These are the activations of a small neural network, seen along a few directions. Each row is one input.
In each table, some parts of the input vary, and every possible input appears once, in random order.
Descriptions start from the smaller parts, as in this example, which fits no table here: line(6) and (point or line(9) or (values(3) and ring(5))).
Shared parts are said once, and a part with two or three values counts as separate values.

Other details of the inputs shift rows strongly along two fixed directions, in all tables alike. That doesn't count.

A family of inputs:
r1: [ 0.99 -0.03  2.85 -0.37 -3.21  3.36  0.76  2.75 -1.93 -2.54 -2.60  0.96
  0.20  5.10]
r2: [ 1.82 -1.40  6.27  0.20 -2.72  6.14  2.53  0.91 -3.48 -3.42  0.13  1.90
  2.92  3.43]
r3: [-0.47 -6.29  5.53  6.00 -0.44  1.17 -2.51  4.19  7.20  2.32 -3.90  4.42
 -6.00 -3.36]
r4: [ 0.79  1.18  0.42 -0.03  0.86 -2.11 -0.82 -1.35 -0.11  2.80 -0.03 -1.80
  3.94 -0.13]
r5: [ 0.49 -4.58  4.05  0.58 -0.29  2.47 -1.31  3.22  0.40 -3.76 -2.12  2.78
 -2.86  3.60]
r6: [ 0.44  4.34 -2.81 -3.74  1.58  0.12  2.48 -4.10 -4.66 -3.32  5.34 -0.37
  2.66  0.22]
r7: [-2.45  0.24 -6.87  1.92  1.89 -4.33 -2.27 -0.26  4.98  5.35 -1.28 -2.62
 -4.24 -6.91]
r8: [ 1.35  4.48 -0.87 -5.12  0.37  0.43  3.42 -3.96 -6.14 -4.40  4.79 -0.18
  4.59  3.35]
r9: [ 0.40 -2.80  3.70  2.49 -2.71  6.05  1.06  4.69  0.99 -2.21 -2.72  4.64
 -5.85  1.57]
r10: [-2.19  0.86 -5.02  1.42  1.59 -4.40 -1.80  0.19  5.26  5.29 -1.41 -1.28
 -5.21 -6.59]
r11: [-0.54  1.32 -2.67 -0.27 -1.02 -2.11 -1.00  1.11  0.36  1.91 -1.56 -1.51
  0.76  0.61]
r12: [-1.54  0.66 -6.51 -0.92  3.41 -4.97 -1.94 -2.94  2.97  1.79  2.22 -2.29
 -1.29 -5.29]
r13: [ 0.52 -2.87  3.83  1.13 -3.00  4.59  0.02  5.08 -0.72 -2.21 -3.70  2.00
 -2.41  3.74]
r14: [-1.42  0.57 -3.45  1.35  3.50 -4.64 -1.24 -2.54  2.17  5.82  0.97 -3.81
  1.89 -5.47]
r15: [ 1.74  5.09  1.00 -3.98 -0.40  0.66  2.94 -4.27 -6.19 -0.75  3.70 -3.45
  8.79  3.37]
r16: [-1.08 -0.40 -4.59  0.36  2.28 -6.62 -3.18 -1.48  3.09  2.45  0.05 -1.85
 -0.81 -1.75]
r17: [ 1.15  3.91 -1.80 -5.12  0.00 -1.24  1.89 -4.18 -5.66 -3.45  3.98 -2.52
  6.02  4.56]
r18: [ 0.01 -4.28  6.93  4.11 -1.69  5.41  0.97  2.95  1.48 -1.66 -1.85  4.98
 -3.09 -0.04]
Description of these inputs: values(3) and line(6).
Q: The inputs of r11 and r7 match in every part but the line(6) part. If r4 is changed in the same way as r11 into r7, which row does it become?
A: r2
Q: Which other rows does r10 become when the values(3) part takes its other values? List them by row number.
A: r3, r8
Q: Which other rows does r12 become when the line(6) part takes its other values? List them by row number.
A: r5, r6, r8, r16, r17

A family of inputs:
r19: [ 1.29 -0.26  4.11 -0.80 -1.18  4.91  2.56  0.04 -3.91 -3.58  1.36  1.57
  2.44  2.69]
r20: [-1.15 -3.70 -2.15  1.85  1.43 -2.75 -3.47  2.59  4.74 -0.66 -2.41  2.27
 -6.51 -0.83]
r21: [-0.76 -3.14  2.03  3.96  1.09 -0.54 -1.41  1.41  5.06  2.78 -1.65  2.12
 -3.87 -3.81]
r22: [-0.09  0.72 -0.40  0.16 -0.88  0.60  0.31  0.76 -0.36  0.90 -0.78 -0.53
  0.05  0.10]
r23: [ 1.34  5.00 -1.34 -4.70 -0.18 -1.24  1.97 -3.99 -5.96 -1.30  3.60 -3.35
  7.72  3.38]
r24: [-1.17  3.17 -6.65 -2.82  1.57 -3.30  0.13 -1.73  0.17  0.55  2.06 -1.98
 -2.10 -2.66]
r25: [-1.06  1.97 -3.03 -0.18  2.55 -2.45  0.30 -3.31  0.29  2.70  2.71 -2.22
  1.53 -4.55]
r26: [ 0.81 -3.42  6.17  2.43 -1.55  4.05  0.56  2.59  0.82 -1.62 -1.62  3.90
 -2.02  1.07]
r27: [-0.93  3.20 -5.54 -1.64  1.50 -3.03  0.51 -2.57 -0.87  3.30  1.65 -4.02
  1.86 -2.89]
r28: [-0.09 -0.65  1.59  1.20  0.62  0.90  0.38 -0.40  0.61  0.55  0.59  0.88
 -0.20 -1.66]
r29: [ 0.63  0.13  0.49 -0.32  0.16 -1.34 -0.62 -0.49  0.27  0.52 -0.63 -0.53
  1.83  1.47]
r30: [ 0.18 -0.82  0.22 -0.30  0.04 -1.27 -0.97 -0.04 -0.04 -0.02 -0.66 -0.93
  1.05  1.27]
r31: [-1.09 -2.26  0.44  3.79 -0.56 -0.56 -2.14  3.17  4.95  2.88 -3.54  1.21
 -4.17 -2.35]
r32: [-0.45 -1.71 -0.44  0.92  0.74 -1.80 -2.37  0.72  2.10  0.93 -1.29 -1.00
 -0.66 -0.16]
r33: [ 1.83 -0.07  3.62 -1.72 -1.85  2.36  1.03  0.39 -3.62 -3.19 -0.24  0.51
  3.28  5.58]
r34: [ 0.71 -1.04  3.62  0.92 -2.73  3.73  0.76  2.92 -0.77 -1.47 -2.21  2.00
 -0.63  2.94]
r35: [ 1.38  0.62  3.15 -1.39 -3.05  4.48  2.15  1.71 -4.11 -2.99 -0.54  0.79
  1.83  4.32]
r36: [-1.39  2.27 -5.90 -1.37  2.27 -2.74  0.29 -3.75  0.65 -0.27  3.59 -0.68
 -1.44 -3.90]
Q: What do these inputs look like to the network?
A: values(3) and (point or line(5))
Q: The inputs of r22 and r28 match in every part but the values(3) part. If r27 is changed in the same way as r22 into r28, which row does it become?
A: r19
Q: Start at r29 and move only the line(5) part, one step at a time. The first step leads to r23. Which rows follow, in order?
A: r33, r30, r32
